A small network was shown many inputs. Here are its activations along a few directions, one row for each input.
In each table, some parts of the input vary, and every possible input appears once, in random order.
A made-up example of a description, with smaller parts first: one of 2 separate values, together with either a single point or one of 9 places along a line or (one of 4 places along a line, together with one of 5 places around a ring).
Shared parts are said once, and a part with two or three values counts as separate values.
In the rows, zero is written as 128.

Other details of the inputs shift rows strongly along two fixed directions, in all tables alike. That doesn't count.

A family of inputs:
x1: [131 128 133 163 126 123 132 105 118 148 124 120]
x2: [131 159 135 152 123 125 160 107 121 155 139 120]
x3: [138 157 133 153 119 130 152 108 125 150 137 119]
x4: [133 156 134 154 120 126 154 108 122 152 138 120]
x5: [125 143 126 111 126 131 142 135 136 127 138 128]
x6: [123  97 126 160 115 120  98 114 108 125  98 129]
x7: [115  74 122 147 119 118  81 127 108 109  90 135]
x8: [131 141 125 113 133 134 139 134 141 124 140 124]
x9: [131 141 127 111 136 136 140 136 144 124 142 123]
x10: [130 128 132 165 124 121 131 104 116 148 123 122]
x11: [170  93 146 142 115 126  84 119 100 148 108 154]
x12: [128 161 131 109 144 135 163 135 147 137 159 120]
x13: [120 161 129  84 156 137 169 148 154 126 167 123]
x14: [114  78 116 106 131 127  81 151 134  88 105 135]
x15: [132 167 130 113 129 135 167 130 140 138 152 122]
x16: [130 159 133 150 121 125 159 105 122 157 140 122]
x17: [134 155 133 153 130 126 154 107 125 154 141 117]
x18: [169 169 143  93 154 135 145 158 138 149 159 147]
x19: [111  81 117 104 127 126  84 154 131  87 104 136]
x20: [130 104 127 162 106 122 100 112 108 128  99 129]
x21: [127 130 133 162 118 120 135 106 111 147 120 126]
x22: [116 141 127 110 134 127 149 136 133 130 142 131]
x23: [139 151 132 153 123 129 145 108 126 149 136 117]
x24: [125 134 129 127 132 129 134 129 133 126 132 125]
x25: [126 103 124 162 107 120 100 110 111 130 102 131]
x26: [ 98 115 117  31 164 137 131 191 160  74 145 139]
x27: [106 119 112  34 148 139 127 186 163  76 145 141]
x28: [123  78 121 146 111 122  77 127 113 106  88 132]
x29: [126 102 128 163 118 120  99 109 110 129 102 129]
x30: [118  79 116 105 126 131  79 150 131  84 102 137]
x31: [137 153 133 152 123 129 146 108 124 148 135 120]
x32: [128 139 128 107 138 135 139 140 143 123 142 123]
Each input here is: either one of 2 separate values or (one of 5 places along a line, together with one of 6 places along a line).
Which other rows does x23 become when the place on the line of 6 takes its other values? List them by row number.
Answer: x5, x20, x28, x31, x32

A family of inputs:
x33: [ 79 101 104  60 165 129 127 158 154  63 136 122]
x34: [117  52 117 131 141 113  51 148 102  98  76 155]
x35: [139 133 129 138  95 133 138 110 112 143 131 134]
x36: [153 140 136 156 138 131 114 124 124 148 132 133]
x37: [112  84 129  60 160 130  89 187 140  77 121 142]
x38: [161 143 134 139 106 136 123 113 124 141 128 122]
x39: [140 144 128 152 119 120 137 129 108 142 118 138]
x40: [130 145 129 100 121 128 143 148 134 124 139 145]
x41: [159 142 132 160 142 126 120 128 122 147 128 130]
x42: [159 138 140 152 132 130 121 118 132 148 135 134]
x43: [153 151 136 148 118 129 117 122 121 141 123 130]
x44: [134 135 122 163 132 139 136 103 142 122 129 106]
x45: [ 88 136 116 156 115 113 150 111 122 137 124 111]
x46: [160 129 135 144 119 140 122 109 131 150 140 125]
x47: [109  47 121 118 108 119  62 136 103  97  78 148]
x48: [157 149 132 152 122 125 119 127 118 137 116 130]
x49: [158 178 141 126 122 134 155 122 139 148 148 127]
x50: [136 146 131 149 114 123 132 123 109 144 125 138]
x51: [102 129 113 160 138 108 139 100 127 140 135 109]
x52: [135 129 138 145 135 119 130 108 118 156 130 142]
x53: [108 125 132 164 131 120 141 111 136 140 131  97]
x54: [ 94 117 130 102 150 138 143 142 152  91 133 104]
x55: [116  29 115 118 121 122  48 126 107  99  83 153]
x56: [140 137 132 139 102 130 135 115 113 145 130 132]
x57: [160 142 133 136 100 140 126 109 127 142 131 122]
x58: [124 139 134 147 125 119 135 120 107 151 123 139]
x59: [143 125 149 149 131 121 132 116 119 146 129 126]
x60: [124 183 116 126 121 135 164 128 163 139 151 101]
x61: [144 134 143 153 143 119 137 126 113 148 124 123]
x62: [128 137 131 150 130 117 140 125 105 148 114 138]
x63: [135 122 135 141 131 125 129 104 115 156 131 133]
x64: [109 173 109  38 179 148 183 183 202  98 192 111]
x65: [142 164 129  32 169 154 168 182 181 114 189 131]
x66: [128 151 121 156 108 141 137 104 138 122 115 104]
x67: [127 133 137 143 117 118 139 114 113 150 123 142]
x68: [134 115 139  90 137 139 140 140 134 121 143 121]
x69: [106 145 118 157  99 132 148 104 122 118 120 117]
x70: [102 141 111 157  97 121 142 116 128 132 125 118]
x71: [116  71 128  49 151 133  93 183 144  76 125 136]
x72: [109 158 129  41 147 139 181 157 152 120 174 139]
x73: [ 74  42 107 138 107 118  62 129 109  62  64 130]
x74: [132 138 135 146 143 121 129 116 113 156 133 139]
The inputs of x56 and x38 match in every part but one. If x50 is changed in the same way as x56 into x38, which row does it become?
Answer: x43
The inputs of x63 and x47 match in every part but one. If x52 is changed in the same way as x63 into x47, which row does it become?
Answer: x67
Describe the family of inputs behind these rows.
Answer: one of 6 places around a ring, together with either one of 2 separate values or one of 5 places along a line
Which other rows does x59 become when the place on the line of 5 takes its other values? List them by row number.
Answer: x37, x61, x68, x71
Which other rows does x65 become when the place on the line of 5 takes its other values? List them by row number.
Answer: x36, x41, x42, x46

A family of inputs:
x75: [108 112 110 162 125 125 133  81 130 131 128 106]
x76: [112 106 128 141 141 108 126  98 122 144 138 129]
x77: [112 108 124 137 120 139 110 139 156  88 112  89]
x78: [129 146 121 120 129 143 147 110 165 123 160 109]
x79: [153  56 121 153 124 115  43 108 117 133  99 134]
x80: [149 166 141 155  83 143 161  94 126 160 141 115]
x81: [132 117 123 185 120 105 121 111  86 172 113 157]
x82: [147 123 139 156 142 122 111 126  89 137 102 154]
x83: [ 80  94 103  83 140 111  99 170 125 105 110 156]
x84: [156  70 129 159 118 113  34 124  87 117  60 144]
x85: [116  92 109  82 130 122  69 180 136 105 107 156]
x86: [116 102 143 101 175 116 124 170 125 107 133 137]
x87: [121 143 152 180 135 117 145  82  98 160 111 135]
x88: [ 83 134 138  59 189 119 176 173 155 110 164 111]
x89: [133 139 144  78 170 131 146 168 160 128 158 107]
x90: [137  95 118 178  98 129  61 103 108  95  66 120]
x91: [112 160 127 171 120 129 153  92 110 129 115 116]
x92: [ 77 101  92 121 116 108 106 152 122 102 105 134]
x93: [136 151 133  79 187 137 172 140 151 145 188 137]
x94: [101 156 141 186 130 120 180  90 118 149 141  78]
x95: [114 181 102  86 125 148 161 147 169 118 156 117]
x96: [133  92 130 101 140 136  89 174 157  68 118 116]
x97: [179 204 128 178 121 142 184  80 148 183 178  96]
x98: [154 129 157 153  97 130 149 104  93 171 128 155]
x99: [119  99 144 143  93 115 125  99  89 149 107 142]
x100: [146 132 141  39 127 144 132 174 146 116 149 149]
x101: [ 99 112 125  89  98 138 142 130 128  97 121 135]
x102: [156 144 134  50 116 156 144 172 155  97 155 143]
x103: [156 206 117 149 113 140 178 124 147 166 164 128]
x104: [173 169 128 166 117 138 118 126 123 135 114 134]
Describe the family of inputs behind these rows.
Answer: one of 5 separate values, together with one of 6 places around a ring
The inputs of x101 and x94 match in every part but the choice among 5 separate values. If x80 is changed in the same way as x101 into x94, which row does it become?
Answer: x77
Which other rows does x103 become when the choice among 5 separate values takes its other values? List them by row number.
Answer: x96, x97, x102, x104
